These are the activations of a small neural network, seen along a few directions. Each row is one input.
In each table, some parts of the input vary, and every possible input appears once, in random order.
A made-up example of a description, with smaller parts first: one of 2 separate values, together with either a single point or one of 11 places along a line or (one of 6 places along a line, together with one of 8 places around a ring).
Shared parts are said once, and a part with two or three values counts as separate values.
In the rows, 128 means zero.

Other details of the inputs vary at random and push rows far along two fixed directions, the same in every table; ignore that.
To show where, the next rows are all for the same input, with only those details redrawn:
[179 152 146 122  70 152 163 142 128 126 117 100 121 138 147]
[100  94 127 132 120 128 111 137 110 129 122 141 123 139 139]
[ 58  61 115 130 135 118  97 143 105 142 130 153 121 136 140]
[134 113 132 109  54 143 173 171 125 158 137  89 115 140 163]
[109 101 129 136 129 129 105 128 112 123 117 151 125 137 135]
[172 153 146 138 109 146 129 119 121 106 103 131 125 137 135]
[132 124 138 144 141 135  97 112 112 105 107 158 128 136 129]

Table:
x1: [147 173 156 134 159 130 126  98 150 121 136 127 139 116  98]
x2: [139 157 163 126 147 121 140 110 143 118 108 129 125 106 120]
x3: [100  95 147 113 144  92 111 135 115 111 128 169 115 123 115]
x4: [100 121  96 152 146 132  92 111 134 119 128 125 140 141 107]
x5: [ 72  79 108  87  82 102 181 168 134 172 193  97 127 128 128]
x6: [105 129 118 163 180 135  79 100 133 125 125 123 147 124 108]
x7: [113 113 131 101  86 108 159 152 128 131 164 135 114 140 123]
x8: [105 112 102 143 109 129 100 136 129 122 131 137 116 154 120]
x9: [ 88 110 122 118 116 108 121 140 135 131 150 157 109 144 107]
x10: [178 187 141 115  89 137 172 119 160 121 147 104 129 135 105]
x11: [ 77  63 123 115 143  99  98 137 106 126 132 173 126 128 130]
x12: [161 168 139 155 161 158 115  81 127 117 128 118 158 123 119]
x13: [ 94  97 104 100  60 129 156 188 135 154 156  99 103 149 127]
x14: [171 144 150  97  66 137 205 149 140 154 135  72 135 106 163]
x15: [157 155 169 120 148 116 150 106 130 104 115 129 130  99 123]
x16: [103 102 127 127 170 123 110 105 123 140 155 140 157 112 119]
x17: [162 162 163 128 134 115 115 114 136  94  99 160 112 129 105]
x18: [116 112 125 141 117 124 101 143 125 123 103 128 112 139 130]
x19: [111  89  57 153 221 104 118 157 124 189 132 147 130 113 161]
x20: [ 89 113  79 122 215  98 110 144 104 188 123 139 135  86 180]
x21: [161 161 116 102  51 150 189 164 153 146 150  59 127 136 119]
x22: [129 110 117 120 120 120 119 117 120 110 146 168 131 142 118]
x23: [109 100 108 118 142 119 118 107 126 126 158 150 153 129 114]
x24: [143 145 113 145 139 149 119  88 126 112 136 135 150 139 115]
x25: [169 162 130 147 116 154 115  98 123  93 125 152 132 153 119]
x26: [182 184  79 146 198 116 106 123 137 121  82 130 114 121 166]
x27: [144 147 146 138 134 151 144 106 126 128 109 107 139 112 148]
x28: [139 139 143 137 151 125  86 120 126  87  88 161 114 129  97]
x29: [161 171 147 160 157 143 108  93 135 100  80 117 132 113 127]
x30: [ 84  82 124 133 132 123 103 136 109 130 125 151 124 138 137]
x31: [155 160 157 124 150 126 144 105 138 120 149 119 144 111 108]
x32: [ 64  88 113 107 101 130 157 182 140 189 166  63 127 120 131]
x33: [165 165 152 112  97 148 173 146 143 134 105  72 120 108 137]
What do these inputs look like to the network? -> either one of 3 separate values or (one of 5 places around a ring, together with one of 6 places around a ring)
What sort of input is x23? -> one of 5 places around a ring, together with one of 6 places around a ring
Change only the place on the ring of 5 in x32. List by row number the other rows that result. -> x13, x21, x28, x33

Table:
x34: [ 99 109 139 117 111 122 136 132 127 131 133 123 125 125 131]
x35: [109 112 112 142 135 133 103 137 122 129 112 131 120 135 131]
x36: [ 31  57 110 124 174  92  82 128 118 132 161 180 129 133  96]
x37: [ 36  39  97 118 142  98 101 155 107 154 154 166 122 138 137]
x38: [111 119 100 137 200 107 102 115 124 135 130 157 136 114 130]
x39: [ 79  83 127 122 128 114 119 156 119 146 120 129 114 124 144]
x40: [108 115 119 112 131 119 161 154 131 178 142  89 132 104 161]
x41: [168 145 124 108  68 133 174 171 135 149 128  95 106 136 155]
x42: [180 186 121 164 197 143  98  79 133 105 100 138 149 115 121]
x43: [108 112 149  93  60 129 189 168 142 166 166  75 123 123 133]
x44: [200 192 153 130  85 160 161 113 150 107 131  90 136 135 104]
x45: [231 210 150 123  90 147 162 106 143  88 113 121 125 137 120]
x46: [187 189 143 161 159 148  88  65 131  61  92 158 141 137  95]
x47: [132 131 155 159 201 124  59  69 107  72  90 198 140 122 105]
x48: [143 121 120 110  41 152 183 171 131 165 148  69 122 142 158]
What do these inputs look like to the network? -> one of 3 separate values, together with either a single point or one of 4 places along a line
Changing only the choice among 3 separate values turns x48 into x47. The same change can be made to x42. Which row results? -> x40
Start at x39 and move only the place on the line of 4, one step at a time. The first step leads to x47. Which rows follow, in order? -> x34, x43
